A small network was shown many inputs. Here are its activations along a few directions, one row for each input.
Each table varies a few parts of the input and shows all the possible inputs, shuffled.
Descriptions start from the smaller parts, as in this example, which fits no table here: values(3) and (point or ring(9) or (line(4) and ring(8))).
Shared parts are said once, and a part with two or three values counts as separate values.
In the rows, 128 means zero.

Other details of the inputs vary at random and push rows far along three fixed directions, the same in every table; ignore that.
To show where, the next rows are all for the same input, with only those details redrawn:
138  120  144  126  109  138  152  118  107  114  105
151  90  153  159  105  136  128  85  128  119  77
112  154  138  117  146  133  153  141  83  120  147
103  161  140  127  163  129  145  137  82  123  153
177  58  105  135  93  151  94  120  85  145  95
124  109  174  198  147  122  112  60  143  122  82
154  92  145  141  95  140  137  99  119  118  82
135  88  141  201  162  127  68  77  112  148  101

Rows:
R1: 92  117  188  54  108  209  192  185  125  132  163
R2: 116  130  79  95  149  117  83  164  84  151  196
R3: 148  105  144  195  151  135  83  100  139  145  88
R4: 134  89  138  133  89  140  124  102  129  110  79
R5: 149  128  130  85  73  150  187  160  139  103  86
R6: 129  127  128  142  137  139  126  134  132  132  102
R7: 157  99  86  107  114  153  109  177  97  145  115
R8: 119  125  116  116  107  117  142  110  155  124  131
R9: 103  107  164  184  142  122  112  61  148  111  84
R10: 116  150  160  140  148  123  131  142  116  114  126
R11: 88  168  150  128  136  101  160  111  180  107  139
R12: 162  124  165  156  97  115  150  85  203  113  85
R13: 115  144  113  123  150  143  149  137  103  133  129
R14: 111  127  75  84  131  150  122  183  61  141  159
R15: 147  136  85  79  124  126  117  174  77  150  191
R16: 98  149  147  182  207  114  71  133  95  145  154
R17: 158  97  140  176  124  145  108  92  135  139  78
R18: 118  192  174  105  123  133  209  159  143  87  116
R19: 124  125  117  94  102  118  149  116  132  114  145
R20: 115  125  129  138  140  103  96  115  150  127  145
R21: 92  167  162  124  134  97  152  108  171  99  142
R22: 91  147  119  125  152  131  124  150  107  126  141
R23: 136  140  155  102  89  141  178  137  115  100  105
R24: 146  89  118  127  79  121  124  102  175  124  99
R25: 113  170  162  147  151  135  170  112  129  114  116
R26: 93  154  115  119  163  106  110  126  116  134  182
R27: 109  181  172  148  151  132  175  115  139  109  115
R28: 131  124  130  142  140  137  123  142  136  127  101
R29: 69  130  219  128  165  162  156  107  198  144  177
R30: 105  187  163  120  154  95  159  139  152  107  166
R31: 133  111  81  67  86  155  141  186  78  128  132
R32: 113  125  124  114  110  138  141  146  126  113  108
R33: 83  168  162  118  134  126  166  124  125  93  125
R34: 84  160  136  118  156  126  129  146  97  115  149
R35: 123  126  85  68  106  148  137  203  80  123  145
R36: 175  96  132  161  101  126  113  80  171  141  97
R37: 142  136  87  93  140  120  98  176  79  156  195
R38: 103  158  137  138  175  128  123  138  78  133  156
R39: 119  123  138  106  100  135  140  142  120  103  107
R40: 124  112  116  136  128  110  103  123  164  130  132
R41: 71  166  159  152  159  122  152  107  143  107  118
R42: 127  112  120  121  113  115  119  100  140  125  135
R43: 133  148  122  145  160  117  128  107  133  145  157
R44: 122  169  117  86  118  123  181  144  145  123  153
R45: 110  190  168  99  119  104  195  127  153  98  153
R46: 140  130  148  115  103  136  148  146  113  112  109
R47: 139  87  90  97  101  151  106  150  72  132  125
R48: 148  58  87  148  121  143  55  145  108  149  101
R49: 184  78  76  101  76  140  111  143  137  153  116
R50: 90  152  120  180  216  129  85  119  103  159  146
R51: 120  89  145  181  142  123  68  97  138  126  90
R52: 140  155  175  121  88  142  203  119  156  93  78
R53: 120  162  131  127  156  142  157  139  95  128  140
R54: 116  154  161  134  118  134  178  118  161  104  87
R55: 117  168  132  112  155  103  129  157  121  128  181
R56: 122  143  149  90  62  116  203  111  191  89  104
R57: 132  150  130  101  120  115  155  128  121  124  160
R58: 136  100  124  171  141  140  95  106  135  147  88
R59: 136  122  151  143  131  128  117  140  118  118  110
R60: 183  96  77  67  67  139  141  177  134  135  127
R61: 147  125  161  187  145  105  109  83  196  130  103
R62: 105  150  111  173  210  102  71  121  142  165  171
R63: 116  173  139  132  168  133  138  164  106  126  145
R64: 100  168  118  122  167  138  142  153  99  135  147
R65: 171  56  88  116  76  128  73  121  131  143  116
R66: 92  160  152  94  98  135  217  124  139  83  106
R67: 139  163  129  115  133  120  149  142  142  130  154
R68: 153  60  74  151  126  121  39  123  132  167  132
R69: 188  71  101  141  97  159  89  139  104  153  90
R70: 119  86  128  183  144  128  70  104  142  137  90
R71: 128  139  148  129  125  132  137  139  109  119  120
R72: 83  165  176  134  145  115  153  128  147  86  115
R73: 86  153  132  130  172  120  105  156  98  119  153
R74: 163  84  133  158  106  115  106  71  153  137  107
R75: 116  142  116  85  95  120  184  123  148  109  140
R76: 101  154  110  171  208  105  78  114  137  167  173
R77: 163  107  124  168  132  120  91  97  159  152  118
R78: 164  99  67  95  106  138  117  144  113  159  146
R79: 148  135  74  74  121  129  130  188  111  147  170
R80: 117  115  81  131  175  108  41  154  97  160  190
R81: 120  168  119  146  183  112  109  132  123  155  180
R82: 116  170  108  100  150  117  147  158  134  137  171
R83: 203  63  86  129  80  143  97  111  130  159  109
R84: 117  141  137  170  181  97  76  110  134  150  165
R85: 145  132  104  73  104  149  142  191  57  130  150
R86: 154  96  148  141  92  141  131  106  122  119  81
R87: 158  92  118  146  101  124  133  76  175  136  93
R88: 106  145  142  119  107  111  175  93  177  105  122
R89: 159  101  151  178  123  138  106  104  150  130  74
R90: 73  155  165  175  182  112  104  101  134  115  127
R91: 146  127  124  85  74  156  197  141  127  108  88
R92: 137  99  68  107  129  122  76  165  111  155  166
R93: 73  139  117  179  209  123  77  112  99  150  150
R94: 107  137  130  132  151  100  100  128  147  122  156
R95: 141  135  84  92  142  123  103  166  73  157  196
R96: 195  103  92  76  64  141  144  169  131  134  126
R97: 152  138  128  125  115  125  149  113  149  133  132
R98: 118  147  113  139  160  115  123  112  146  147  151
R99: 152  122  143  86  66  147  194  135  108  97  97
R100: 148  120  141  139  118  107  114  115  152  129  130
R101: 169  67  85  92  65  134  100  128  121  136  123
R102: 127  111  150  146  87  112  149  69  201  109  87
What do these inputs look like to the network?
> values(2) and (point or (ring(5) and line(10)))
The inputs of R53 and R43 match in every part but the values(2) part. If R90 is changed in the same way as R53 into R43, which row does it become?
> R65
The inputs of R3 and R67 match in every part but the values(2) part. If R28 is changed in the same way as R3 into R67, which row does it become?
> R60
The inputs of R46 and R84 match in every part but the values(2) part. If R34 is changed in the same way as R46 into R84, which row does it become?
> R2
A walk changes only the ring(5) part. It starts at R27 and steps to R64. List the rest of the walk in order.
> R41, R33, R23
Change only the values(2) part in R15. List by row number the other rows that result.
> R23
Change only the line(10) part in R92. List by row number the other rows that result.
> R8, R11, R24, R40, R56, R68, R75, R88, R102
A walk changes only the line(10) part. It starts at R48 and steps to R35. List the rest of the walk in order.
> R70, R32, R22, R31, R41, R14, R93, R66

Rows:
R103: 105  158  110  109  151  120  130  158  94  127  163
R104: 109  139  116  126  167  135  103  155  100  147  165
R105: 112  167  162  131  143  123  166  120  144  114  133
R106: 143  90  140  131  84  136  133  106  156  113  81
R107: 168  83  85  98  79  141  110  152  100  133  112
R108: 114  192  116  68  131  128  189  179  91  113  173
R109: 112  164  158  138  149  123  155  124  146  117  131
R110: 144  124  144  97  60  129  185  120  152  91  85
R111: 171  116  102  55  61  156  175  183  103  121  127
R112: 153  81  119  173  121  98  71  66  203  152  119
R113: 117  166  176  124  119  124  191  114  164  99  112
R114: 160  72  88  94  80  150  109  155  100  138  117
R115: 111  138  106  136  166  119  94  138  93  142  160
R116: 117  149  145  168  161  112  120  102  144  127  120
R117: 110  133  114  134  171  134  94  150  98  153  165
R118: 144  83  139  138  87  135  125  98  154  118  81
R119: 115  153  147  162  156  112  131  104  144  124  121
R120: 122  150  107  132  166  122  109  145  95  145  159
R121: 104  129  164  156  135  120  135  88  160  111  106
R122: 103  142  158  154  157  125  126  109  145  128  129
R123: 154  59  94  164  145  145  36  120  101  176  129
What do these inputs look like to the network?
> point or (line(4) and ring(5))
